These are the activations of a small neural network, seen along a few directions. Each row is one input.
Each table varies a few parts of the input and shows all the possible inputs, shuffled.
A made-up example of a description, with smaller parts first: one of 3 separate values, together with either a single point or one of 11 places around a ring or (one of 6 places along a line, together with one of 8 places around a ring).
Shared parts are said once, and a part with two or three values counts as separate values.
(in the rows, 128 means zero)

A family of inputs:
r1: [112 102 103 121 148 114 139 140 107 111 136 155]
r2: [119 118 130  98 137 106 126 136 116 137 157 124]
r3: [151 157 189 190 123 186 124 109 166 128 122 101]
r4: [132 116 115 101 139 104 134 132 129 122 161 139]
r5: [141 191 172 190 130 177 124 120 167 143 139 112]
r6: [126 130 137 101 143  96 124 139 113 132 132 117]
r7: [134 148 167 186  78 161 101 119 194 122  97 135]
r8: [117  99  92 135 147 104 132 140 101 133 119 144]
r9: [122 114 108  84 129 135 149 114 129 123 142 129]
r10: [123 142 121  86 130 133 124 136 113 139 120 110]
r11: [124 114 108 116 144  89 122 107 112 141 127 138]
r12: [118 124 104 138 143  99 139 145  95 122 119 120]
r13: [103 156 152 218 104 133 116 153 186 126 117 147]
r14: [150  96 107  94 116 141 124 109 112 105 123 140]
r15: [117 128 102  84 135 134 120 110 116 122 127 146]
r16: [106 106 118 120 135 120 139 162 103 124 152 128]
r17: [155  96  99 103 117 135 112 111 106 127 105 130]
r18: [119 165 179 224 148 158 140 142 160 133 143 112]
r19: [135 135 108 102 134 121 141 111 101 144 108 119]
r20: [137  98 117  84 117 147 132 123 131 102 130 121]
r21: [132 176 191 204 151 144 127 120 174 144 149 110]
r22: [132 121 120 128 138 111 145 171  96 126 132 127]
r23: [128 168 164 202 104 120 108 134 197 139 127 150]
r24: [114 175 155 183  90 152 107 123 196 140 106 144]
r25: [110 108 105 117 142 118 147 157 124 104 151 136]
r26: [116 126 119  82 123 139 131 130 112 140 140 122]
r27: [128 119  94  99 135 125 126 107 111 149 108 139]
r28: [144 136 114 121 143  87 129 125 102 139 131 121]
r29: [148 112 120 106 112 127 133 107  98 119  95 108]
r30: [121 118 113 103 148  97 120 114 121 119 147 145]
r31: [142 110 136  88 113 139 122 129 105 118 105 105]
r32: [138  93 136  89 101 145 137 122 103 123 129 121]
Question: Describe the family of inputs behind these rows.
Answer: one of 4 places along a line, together with either one of 2 separate values or one of 6 places around a ring
Question: The inputs of r31 and r6 match in every part but the place on the line of 4. If r29 is changed in the same way as r31 into r6, which row does it become?
Answer: r28
Question: Change only the place on the line of 4 in r15. List by row number the other rows that result.
Answer: r1, r14, r30
Question: Change only the place on the ring of 6 in r12. List by row number the other rows that result.
Answer: r1, r8, r16, r22, r25
Question: Change only the place on the line of 4 in r18. List by row number the other rows that result.
Answer: r3, r5, r21

A family of inputs:
r33: [105 113 106 122 118 113 114 112 126 145  98 134]
r34: [103 105 105 143 142 116 142 132 126 116 145 159]
r35: [116 117 131 130 156 113 173 149 120 128 138 128]
r36: [148 111 116 100  98 149 119 135 141 145 134 136]
r37: [150 135 126 112 109 141 122 119 118 103 136 101]
r38: [131 128 106 128 132  89 127 128 129 113 148 156]
r39: [111 123 118 105  89 139 129 110 111 162 105 120]
r40: [131 126 151 119 146 138 128 150 102 101 133 110]
r41: [143 158 116 116 161  98 138 144 105 135 122 132]
r42: [125 108 120 120 136 165 143 114 132 107 127 101]
r43: [123  96 125 117 110 110 116 119 148 132 125 142]
r44: [174 175 189 232 119 155 116 123 161 132 119 126]
r45: [112 183 196 189 127 149 104 118 228 145 131 154]
r46: [147 141 163 108 125 121 134 137  98 117 146 117]
r47: [126 106 108 117 103 171 134 150 133 130 120 135]
r48: [130 129 109 108 139 148 123  92 120 135 115  93]
r49: [109 128  95 130 145  98 125 111 115 145 132 151]
r50: [136 141 121 124 142  94 138 157 116 121 154 122]
r51: [137 149 143 106 149 120 109 127  91 130 120 102]
r52: [100  89 116 134 115 131 129 134 139 117 111 142]
Question: Describe the family of inputs behind these rows.
Answer: either one of 2 separate values or (one of 3 separate values, together with one of 6 places around a ring)
Question: What sort of input is r44?
Answer: one of 2 separate values
Question: Change only the place on the ring of 6 in r39. List by row number the other rows that result.
Answer: r33, r41, r48, r49, r51
